Here are a small network's activations along a few directions, averaged over the inputs that share one value of a field.
Related values have similar rows: they may be neighbours, one step apart, or belong to one group.
(in the rows, 500 means zero)
Strong random noise was added to every row along 18 fixed directions; ignore it. To show where, here is one row again and again, with new noise each time:
[516 503 617 470 472 599 449 570 607 501 441 512 502 282 293 319 612 542
 403 509 176 583 520 418 570 577 561 596 596 747 494 747 260 567]
[476 449 227 620 594 420 484 397 386 393 388 386 583 443 698 733 489 524
 534 135 403 500 540 210 445 408 241 277 492 563 457 640 538 295]
[547 554 102 808 634 499 536 621 435 636 431 551 595 671 514 671 512 378
 490 365 333 540 479 261 426 315 374 165 491 537 423 309 426 158]
[318 525 384 373 454 442 533 439 532 425 327 663 371 610 590 626 413 562
 403 467 636 525 543 535 294 414 661 521 377 602 510 395 401 541]
[343 642 583 506 450 678 574 520 531 623 535 613 501 601 284 293 613 321
 660 932 517 580 573 544 640 441 456 392 282 434 432 378 496 638]
[454 631 568 450 314 734 480 542 298 314 423 521 579 651 552 557 628 701
 518 583 666 578 592 663 504 279 534 101 454 455 574 321 646 604]
[500 432 485 545 476 465 334 332 530 448 504 630 499 364 561 623 504 379
 551 362 286 395 610 411 427 752 376 512 469 890 525 651 433 325]
[541 554 206 461 477 787 464 677 743 395 450 485 557 597 741 391 918 565
 557 701 435 815 525 481 379 585 502 436 477 540 437 492 415 483]
[490 598 381 606 585 501 557 535 463 512 265 343 556 578 507 454 696 633
 454 450 348 527 461 433 428 493 566 546 439 564 614 479 286 287]
[543 423 514 465 510 418 461 455 511 569 481 495 469 461 488 544 453 451
 342 549 328 462 696 309 549 725 475 643 637 405 543 545 560 329]
[542 420 343 625 398 505 346 674 604 198 354 599 476 528 770 622 507 412
 436 180 591 454 570 403 344 475 424 293 591 665 437 406 537 643]
[489 582 577 512 343 646 480 545 584 304 469 344 465 374 557 382 679 777
 219 337 328 573 528 397 633 817 590 617 709 652 506 599 484 624]
[678 509 761 481 420 563 417 464 496 457 554 548 519 379 421 442 485 542
 590 379 353 368 581 588 624 635 501 411 526 522 574 584 335 604]
[535 568 606 413 485 630 484 456 499 670 771 485 566 442 464 552 491 515
 490 622 491 708 509 722 682 541 562 532 602 439 496 526 757 404]
[527 587 397 519 477 501 538 496 442 587 609 611 484 589 277 362 434 489
 481 698 612 396 339 541 377 574 484 458 409 640 380 418 302 482]
[482 524 479 486 468 598 604 487 392 580 596 602 375 443 467 554 534 787
 451 520 187 539 355 196 398 442 495 382 621 343 428 568 467 506]
[899 281 302 466 686 541 594 444 659 506 761 537 511 439 566 502 262 482
 335 905 675 496 734 653 579 417 485 591 466 255 507 466 432 619]
[669 523 407 526 611 455 581 582 586 622 339 614 399 699 493 504 442 483
 474 572 475 438 588 614 405 438 736 527 455 317 609 250 202 400]
[756 431 430 632 608 603 524 450 490 374 522 516 372 545 554 414 556 510
 622 839 579 378 504 718 394 340 508 460 477 542 574 372 477 583]
[574 537 524 642 489 433 459 662 699 546 767 560 613 511 569 527 498 493
 674 302 514 511 111 568 380 350 502 499 326 541 451 388 326 700]


Rig, 12 values:
y12: [506 547 761 531 342 641 347 526 584 475 500 584 491 573 511 412 809 396
 870 553 314 474 475 655 557 633 565 416 474 656 601 410 501 508]
y10: [461 506 424 470 524 529 593 514 255 491 436 498 548 466 426 393 453 614
 392 527 748 433 338 537 381 485 460 490 449 583 424 625 440 506]
y6: [584 351 338 406 624 304 446 527 648 457 378 511 379 522 452 429 444 309
 580 554 531 503 518 462 377 391 526 608 585 600 444 561 354 515]
y8: [386 551 480 324 423 621 546 493 535 440 498 511 594 576 371 494 488 590
 441 736 694 677 591 727 568 205 638 378 325 554 522 425 439 648]
y1: [599 364 676 642 431 479 575 542 415 258 480 316 486 357 554 457 440 737
 262 413 431 272 574 215 624 474 380 533 618 234 576 547 557 814]
y2: [527 512 310 505 576 492 639 516 536 363 344 447 249 548 411 329 485 596
 577 488 524 433 379 345 430 313 505 361 559 400 335 489 262 723]
y11: [642 442 526 652 466 412 431 497 475 459 436 550 433 620 455 544 492 417
 589 381 362 300 545 467 534 517 532 381 595 606 572 329 409 412]
y7: [496 508 389 540 496 395 584 450 399 461 342 559 432 722 468 457 537 665
 387 784 497 267 504 327 226 558 547 575 310 447 625 279 224 414]
y9: [393 508 419 625 517 694 656 318 364 404 294 647 388 498 355 454 444 489
 368 681 405 360 842 386 724 498 480 257 350 689 518 433 364 566]
y5: [395 492 692 315 409 298 474 377 327 470 396 252 611 553 406 433 551 631
 373 568 558 354 604 410 528 789 485 759 522 436 667 585 565 341]
y4: [508 463 518 660 612 696 677 585 591 469 466 687 351 389 628 399 452 456
 588 469 572 397 448 619 470 389 538 466 398 435 426 527 408 850]
y3: [615 457 533 456 489 642 395 654 344 756 812 493 815 362 406 561 607 548
 490 560 232 682 422 295 561 596 303 314 708 347 445 714 713 190]
A value of Rig combines one of 4 hidden first parts with one of 3 second parts; all combinations occur once.
Changing only the second part turns y4 into y8. y5 has the same second part as y4; what does that change turn y5 into?
Answer: y1
Changing only the second part turns y9 into y2. y10 has the same second part as y9; what does that change turn y10 into?
Answer: y7

Davu, 12 values:
f4: [373 493 649 560 316 461 507 530 377 397 490 456 693 549 202 457 418 545
 201 754 532 395 696 352 664 342 442 415 370 580 596 367 491 651]
f10: [486 456 564 325 518 636 492 418 383 431 323 524 509 510 854 663 565 566
 601 414 685 515 727 728 455 605 554 458 493 249 652 564 742 375]
f8: [632 432 507 631 629 290 532 400 551 478 451 395 223 663 560 467 532 420
 661 609 437 321 458 509 484 484 602 696 626 421 605 266 589 463]
f1: [441 500 267 369 556 543 541 306 381 670 688 562 617 446 512 697 370 524
 565 460 552 597 471 450 464 531 321 327 395 483 359 673 542 236]
f11: [504 464 463 396 526 565 472 384 535 289 269 415 455 378 600 531 585 552
 714 253 409 617 626 500 602 296 450 300 462 570 504 724 354 596]
f12: [530 467 597 421 417 472 417 639 754 495 558 507 487 507 618 481 567 530
 309 429 436 598 513 514 546 768 729 780 629 501 561 422 500 574]
f5: [533 496 684 303 559 448 657 581 467 723 525 418 527 379 215 327 358 605
 382 491 471 542 458 510 667 466 637 667 631 199 468 716 358 581]
f7: [595 571 497 525 536 547 530 647 652 691 579 656 470 480 557 572 530 613
 476 307 183 629 383 437 436 527 672 521 558 403 505 473 269 454]
f2: [524 563 329 523 509 415 473 464 522 452 380 446 409 663 462 508 386 399
 236 531 658 492 714 584 582 665 616 554 632 622 501 274 562 341]
f6: [393 533 427 546 520 265 385 500 624 372 257 319 445 502 423 327 519 261
 434 355 648 402 487 550 411 740 482 809 553 918 453 576 410 420]
f3: [464 448 434 420 523 577 638 411 670 525 674 638 449 600 622 532 474 557
 488 985 548 529 647 397 458 454 483 564 204 136 527 315 462 711]
f9: [774 439 606 420 522 670 548 645 478 498 507 527 543 433 583 364 663 784
 567 685 457 513 346 652 310 382 603 566 457 252 622 602 262 633]
A value of Davu combines one of 4 hidden first parts with one of 3 second parts; all combinations occur once.
Changing only the second part turns f4 into f6. f1 has the same second part as f4; what does that change turn f1 into?
Answer: f3
Changing only the second part turns f8 into f9. f12 has the same second part as f8; what does that change turn f12 into?
Answer: f11

Vav, 9 values:
m7: [358 530 333 585 620 373 611 494 281 768 544 449 466 502 331 550 312 398
 337 525 632 497 285 494 401 451 460 671 665 516 358 560 771 181]
m3: [586 524 524 420 478 536 535 326 419 494 661 563 545 522 508 583 458 656
 623 578 521 466 478 563 465 420 435 366 290 473 541 496 339 556]
m9: [557 504 651 444 459 723 498 397 290 547 602 798 276 342 460 546 392 570
 709 346 365 426 394 586 492 475 481 171 674 514 359 656 592 571]
m4: [106 492 448 333 572 295 597 428 514 618 194 489 575 551 431 675 425 529
 368 557 510 651 568 430 372 168 686 727 200 490 662 517 374 341]
m8: [686 298 501 235 532 592 438 758 518 403 280 645 630 384 502 334 522 535
 389 670 762 569 548 805 242 329 681 596 488 580 575 740 237 640]
m5: [256 688 536 482 526 580 617 299 403 802 498 611 367 526 341 460 565 488
 533 754 266 557 483 405 526 725 533 631 364 509 480 501 479 248]
m1: [326 552 839 245 293 763 430 390 338 452 443 703 558 305 538 622 452 565
 411 342 487 559 865 637 714 724 554 310 522 551 573 706 686 583]
m2: [417 464 396 446 483 573 420 471 487 537 553 661 546 417 665 586 501 460
 403 533 597 464 497 578 213 832 449 634 481 740 460 642 589 294]
m6: [497 611 748 235 418 493 477 358 528 537 459 674 519 395 395 444 412 629
 560 328 442 416 592 642 489 755 629 534 301 569 577 674  50 585]
Vav is arranged as 3 separate groups.
List the group mates of m9, in the order listed.
Answer: m8, m1
List the group mates of m2, in the order listed.
Answer: m7, m4

Zala, 14 values:
k4: [526 447 432 598 547 612 457 641 487 408 483 372 585 400 784 401 686 475
 444 545 607 589 437 437 402 624 321 628 562 411 486 641 770 551]
k1: [253 720 664 387 359 597 578 440 523 367 338 488 313 567 303 209 606 545
 556 734 711 537 463 734 553 444 641 586 409 593 471 429 513 800]
k6: [319 592 625 671 491 598 594 545 207 614 372 459 500 480 501 340 695 515
 623 545 401 347 306 281 446 674 345 514 478 359 482 604 647 375]
k7: [691 412 525 608 596 683 630 392 578 386 650 467 390 184 603 508 449 743
 433 335 322 550 454 595 703 398 579 512 527 657 510 743 352 775]
k8: [802 584 548 567 478 682 548 824 347 424 269 378 738 550 445 289 607 638
 407 365 486 334 688 370 574 589 342 156 558  86 536 528 187 507]
k5: [383 534 427 746 352 352 390 424 485 365 533 327 707 687 796 839 614 549
 547 103 447 403 477 369 509 581 381 391 328 623 646 274 648 289]
k13: [546 413 655 779 512 392 543 331 496 623 766 631 448 419 217 471 226 231
 456 672 412 133 604 430 749 666 367 562 432 654 478 340 550 577]
k12: [316 597 776 380 412 630 514 437 206 722 542 715 609 261  14 467 297 471
 502 371 360 545 546 573 731 391 511 191 585 717 380 799 454 474]
k3: [294 543 478 694 568 671 653 382 432 480 322 635 337 433 323 405 571 546
 427 790 126 485 621 222 612 347 486 392 283 737 526 472 344 576]
k9: [385 492 448 708 434 569 472 810 670 447 520 521 777 559 636 515 567 409
 209 609 752 602 507 629 436 406 556 623 357 564 558 277 644 607]
k11: [690 446 269 461 678 400 517 403 770 643 630 427 531 484 506 570 331 277
 378 452 372 619 837 374 812 728 419 604 538 392 439 509 378 354]
k2: [599 557 374 435 521 673 465 739 671 417 354 462 701 360 522 333 449 332
 352 207 735 655 714 629 685 621 432 350 479 469 340 688 291 699]
k14: [420 645 653 561 496 598 571 378 221 731 495 682 531 629 532 665 566 664
 691 569 415 298 346 640 177 579 564 443 245 490 687 360 361 218]
k10: [494 413 643 550 511 558 498 547 566 453 497 578 418 322 581 469 579 518
 516 522 305 517 460 349 522 454 517 594 512 452 535 614 495 697]
Zala is arranged as a ring.
How many steps from neighbour to neighbour lead from k8 to k4, at the fewest?
Answer: 4
Going along Zala from k10 by way of its neighbour k7, in what order are k6, k5, k3, k9 met?
Answer: k6, k5, k9, k3
List every value one step from k2, in the order listed.
Answer: k1, k11
